Each row below holds a small network's activations on one input, seen along a few directions.
In each table, some parts of the input vary, and every possible input appears once, in random order.
A made-up example of a description, with smaller parts first: one of 6 places along a line, together with either a single point or one of 9 places around a ring or (one of 2 separate values, together with one of 5 places around a ring).
Shared parts are said once, and a part with two or three values counts as separate values.
(in the rows, 128 means zero)

Other details of the inputs shift rows strongly along two fixed directions, in all tables alike. That doesn't count.

Table:
R1: [101 103 126 108 162 106 136 149 113 154 131 117 116]
R2: [106 135  91 147  94 183 104  95 110  98 119 136 180]
R3: [ 96 139 108 118 151 105 138 163 127 132 125 116  98]
R4: [119 104 118 108 159 106 151 141 125 158 116 129 117]
R5: [141 119  97 129 173 108 133 175 143 145 130 110 132]
R6: [122 104 117 110 159 109 140 133 135 168 117 129 107]
R7: [118 111 116 117 140  89 127 133 162 162 127 131 109]
R8: [121 110 120 111 159 111 134 127 146 176 124 129 106]
R9: [107 127 117 135 112 160  83  93 106  93 130 141 176]
R10: [119 156 103 131 104 168 114  98 111  84 125 124 161]
R11: [113 114 105 134 136 107 153 158 135 150 127 135 107]
R12: [ 92 133  92 146  99 181  92 102 109 101 119 130 174]
R13: [121 131  97 110 139 108 143 153 145 144 131 132  92]
R14: [107 108 118 121 153  91 137 153 129 140 127 145 118]
R15: [120 126 108 125 128 106 134 153 149 174 132 137 106]
R16: [203 156 238 166  90 127 149 131 126 107 151 115  98]
R17: [199 173 230 141 100 133 145 131 142 101 156 116  91]
R18: [128 124 113 131 101 160  98  86 120  95 114 145 176]
R19: [109 120 100 115 118 174 105  84  98 112 114 129 188]
R20: [197 170 225 151 105 125 161 129 121  81 151 109  97]
R21: [149 126 149 134 107 132 110 102 136 113 124 133 139]
Description of these inputs: either a single point or (one of 4 places along a line, together with one of 5 places along a line).
Question: Change only the place on the line of 4 in R20. List by row number the other rows that result.
Answer: R4, R11, R18

Table:
R22: [126 165  80 143  51 215  64  42 133  58 116 145 196]
R23: [161 104 213 119 125  68 135 122 147 158 142 137  81]
R24: [151 143 183 142 115  86 151 155 160 124 150 141  62]
R25: [140 150 183 160 138  95 151 179 131 121 146 103  79]
R26: [148 101 233 135 160  74 163 141 106 133 144 131 109]
R27: [201 149 240 150 124 160 131  98  86  61 141 110 156]
R28: [ 71 157  94  96 107 162 156 110 106 130 121 124  94]
R29: [132 152 170 161  89 156 124 110  91  54 130 125 159]
R30: [149 109 233 139 150  84 139 142 123 155 150 120 100]
R31: [ 74 127  46 134 111 166 104 110  99  78 108 134 183]
R32: [220 138 236 165  89 161 130  79 126 101 132 109 147]
R33: [ 91  94  82 117 165 134 118 110 106 125 108 135 166]
R34: [ 66  95  13 116 181  63 165 207 167 214 111 146  70]
R35: [178 136 203 126 171 107 148 169 130 138 149  91  89]
R36: [ 65 109  14 129  87 181  81  94 126 142 104 176 183]
R37: [116 160  52 106 119 131 122 135 161 121 132 134 126]
R38: [129 149  52 128 115 151 133 141 141 137 131 127 145]
R39: [161 118 212 142 167  94 146 152 131 145 142 100  92]
R40: [ 53  61  63  90 219  49 161 180 128 194 114 143 105]
R41: [179 101 209 142 135  92 162 139 144 168 133 122  95]
R42: [188 187 218 174  80 174 115 117 106  53 157  93 142]
R43: [151 146 181 145 141  91 175 187 109  92 144 108  87]
R44: [190 158 160 111 105 159 108  86 141 101 123 120 151]
R45: [ 48  93  59  50 194  82 179 152 121 226 108 131  54]
R46: [ 23  81  42 103 176  52 162 207 129 176 106 156  96]
R47: [107 137  35 130 119 149 124 135 140 143 119 139 148]
R48: [126 150  83 161  46 229  71  47 113  79 117 152 214]
R49: [210 157 231 145 126 168 132 105  88  58 142 105 153]
R50: [ 77  94  22  91 112 153  66  60 142 151  96 158 184]
R51: [169 130 207 132 170 101 146 160 129 142 148 100  94]
R52: [ 91 154  99 156  50 220  50  59  94  70 120 146 220]
R53: [204 120 245 158  81 149 122  77 119 120 142 127 145]
R54: [165 165 168 134 124  90 161 163 165 118 154 125  68]
R55: [148 148  90 109  81 206  61  29 130  90 106 137 213]
R56: [ 35  98  39 113 182  54 148 217 147 199 121 137  75]
R57: [147 134 196 140 108  81 146 156 155 132 152 154  57]
R58: [197 128 180 127 149 111 167 158 150 160 137 106  97]
R59: [105 103  21 108 120 185  91  79 135 152  98 138 203]
R60: [ 61 104  21  93 197  59 171 229 129 165 123 124  80]
R61: [165 168 179 146 140 104 157 195 129 113 161  89  78]
R62: [ 93 109  36  97 121 155  76  68 148 140  93 145 176]
R63: [ 69  95  54 112 132 174  66  77 116 140 105 137 202]
Question: The inputs of R55 and R54 match in every part but one. If R30 is changed in the same way as R55 into R54, which row does it become?
Answer: R52
Question: The inputs of R51 and R42 match in every part but one. If R63 is changed in the same way as R51 into R42, which row does it become?
Answer: R56
Question: Describe the family of inputs behind these rows.
Answer: one of 2 separate values, together with either a single point or (one of 4 places along a line, together with one of 5 places along a line)
Question: Change only the choice among 2 separate values in R38. List by row number the other rows that result.
Answer: R58
Question: Start at R60 and move only the place on the line of 4, one step at a time. The first step leads to R61. Which rows follow, in order?
Answer: R38, R37
